Each row below holds a small network's activations on one input, seen along a few directions.
Each table varies a few parts of the input and shows all the possible inputs, shuffled.
A made-up example of a description, with smaller parts first: ring(5) and (point or line(9) or (values(3) and line(4))).
Shared parts are said once, and a part with two or three values counts as separate values.
(in the rows, 128 means zero)

Rows:
row 1: [102 116 129 131 113 129 136 153 142 130 133]
row 2: [137 147 130 136 141 116 115 101 125 107 125]
row 3: [141 150 116 135 143 101 128 124 125 128 138]
row 4: [ 97 115 132 127 108 147 131 129 131 119 124]
row 5: [132 123 134 129 129 133 103 121 130  90 125]
row 6: [131 153 129 136 139 113 126  94 119 120 126]
row 7: [134 153 119 128 133 130 140 112 109 126 124]
row 8: [102 122 119 115 115 130 147 148 133 138 134]
row 9: [122 116 135 133 122 144 110 130 135  94 123]
row 10: [142 130 126 140 147 108 111 137 129 104 135]
row 11: [178  86 160  94 142 160 126 112 112 217  92]
row 12: [142 146 126 142 149 101 121 128 132 116 137]
row 13: [109 134 121 122 113 142 149 115 119 132 132]
row 14: [127 143 109 121 124 118 141 135 117 140 141]
row 15: [119 145 124 121 115 128 143 106 112 133 133]
row 16: [127 119 130 145 123 127 117 150 150 108 126]
row 17: [115 135 114 119 121 128 151 142 126 141 140]
row 18: [115 114 130 134 112 125 129 154 151 117 127]
row 19: [138 128 127 139 143 125 109 110 127  96 125]
row 20: [140 124 127 140 131 117 111 144 144 102 133]
row 21: [132 152 115 133 138 107 140 129 119 139 139]
row 22: [101 119 120 117 112 149 145 121 129 129 126]
row 23: [176  94 170 108 147 142 119 145 117 240 116]
row 24: [112 110 130 129 113 150 124 132 140 105 119]
Describe the family of inputs behind these rows. -> values(2) and (point or ring(11))
Changing only the values(2) part turns row 18 into row 24. The same change can be made to row 12. Which row results? -> row 2

Rows:
row 25: [132  81 164 104 113 149 121 171 144 208 106]
row 26: [116 101 143  96 108 151 149 159 120 217 119]
row 27: [177 154 133 132 164  98 125 118 104 193 138]
row 28: [122  87 159 104 103 176 131 115 120 189 103]
row 29: [ 93 165 114 148 118 125 118 105 119  23 127]
row 30: [104 134 114 147 129 107 102 125 139  15 115]
row 31: [112 109 146  97 101 166 155 132 106 211 115]
row 32: [126 101 124 141 117 142 120 125 154  83 135]
row 33: [196 135 153 129 176  95 103 128 128 181 131]
row 34: [ 99 153 101 148 129  88 112 156 157  39 126]
row 35: [171 155 123 119 168 112 141  98  95 183 129]
row 36: [101 139 101 132 102 139 159 121 128 111 155]
row 37: [140  72 172 107 108 173 111 147 136 185  92]
row 38: [102 135 103 139 105 127 145 145 139 122 162]
row 39: [202 124 163 137 169 122  90 107 123 159 112]
row 40: [ 76 173  85 138 121 103 147 121 116  42 135]
row 41: [121 112 125 139 117 124 124 155 152 106 158]
row 42: [110 120 114 132 111 150 143 101 140  86 146]
row 43: [ 77 172  82 144 130  88 142 148 134  42 136]
row 44: [183 139 142 126 172 124 120  83 106 162 119]
Describe the family of inputs behind these rows. -> line(4) and ring(5)

Rows:
row 45: [171 103 175 124 137 160 108 106 108 216 108]
row 46: [101 163 119 165 116 122 108 102 128  28 139]
row 47: [ 70 122 101 140 111 123 115 163 168  32 131]
row 48: [151  67 160  94 107 184 135 138 138 205 117]
row 49: [ 71 123 105 141  93 146 126 117 153  18 120]
row 50: [ 57 170  92 127 111 114 146 131 123  63 129]
row 51: [193 127 162 108 182 110 114 100 103 214  87]
row 52: [ 73 160  76 142 100 112 158 147 138  68 168]
row 53: [ 65 162  86 137 103 128 161 119 133  64 170]
row 54: [137  64 168  91 113 176 129 123 125 201  94]
row 55: [165 112 183 115 143 133 104 126 114 214  90]
row 56: [206 122 154 112 166 140 122  87  96 213 103]
row 57: [ 78 116  95 148  95 125 125 148 169  31 147]
row 58: [141 110 134  98 112 174 169 130 108 237 136]
row 59: [ 64 166  83 134  97 135 151 112 118  60 144]
row 60: [184 103 170 128 133 133 123 144 132 214 130]
row 61: [211 122 153 115 168 132 124  86 118 220 129]
row 62: [143 176  92 159 148 102 124 102 130  28 161]
row 63: [125 178 102 150 161  81 108 111 116  30 121]
row 64: [137 171  94 163 146  70 121 119 132  33 163]
row 65: [126 113 136  95 120 134 149 153 110 237 119]
row 66: [171 100 167 125 145 125 118 154 122 212 111]
row 67: [ 66 127 109 134 103 128 115 134 151  24 104]
row 68: [179  99 173 123 133 156 122 114 123 215 133]
row 69: [ 99 163 114 164 132  92 102 149 149  36 146]
row 70: [108 158 110 168 122  96 116 143 155  36 164]
row 71: [147  57 159  99 114 154 134 158 144 206 119]
row 72: [107 158 116 170 117 116 121 113 144  29 161]
row 73: [121 116 147  86 118 141 155 132  97 228  96]
row 74: [133 174  91 155 163  69 108 131 128  37 147]
row 75: [216 121 146 123 172 112 126 119 121 220 130]
row 76: [199 120 145 117 183 106 115 125 113 220 112]
row 77: [128 179 102 149 149 103 110  88 114  31 141]
row 78: [130  67 170  84 125 160 122 147 126 201  79]
row 79: [130 111 141  95 115 173 158 120  93 237 114]
row 80: [ 65 169  84 135 107 108 149 157 133  66 148]
row 81: [ 74 117 102 145 100 147 126 123 165  28 151]
row 82: [ 95 169 122 158 126  97 107 127 134  24 118]
row 83: [141 106 125 108 115 147 167 155 112 239 138]
row 84: [142  60 155  97 121 155 128 168 135 203 100]
Describe the family of inputs behind these rows. -> values(2) and line(4) and ring(5)
Changing only the values(2) part turns row 54 into row 49. The same change can be made to row 48. Which row results? -> row 81
Changing only the values(2) part turns row 51 into row 63. The same change can be made to row 45. Which row results? -> row 46
Which other rows does row 66 become when the ring(5) part takes its other values? List them by row number. -> row 45, row 55, row 60, row 68
Which other rows does row 70 become when the values(2) part takes its other values? List them by row number. -> row 60
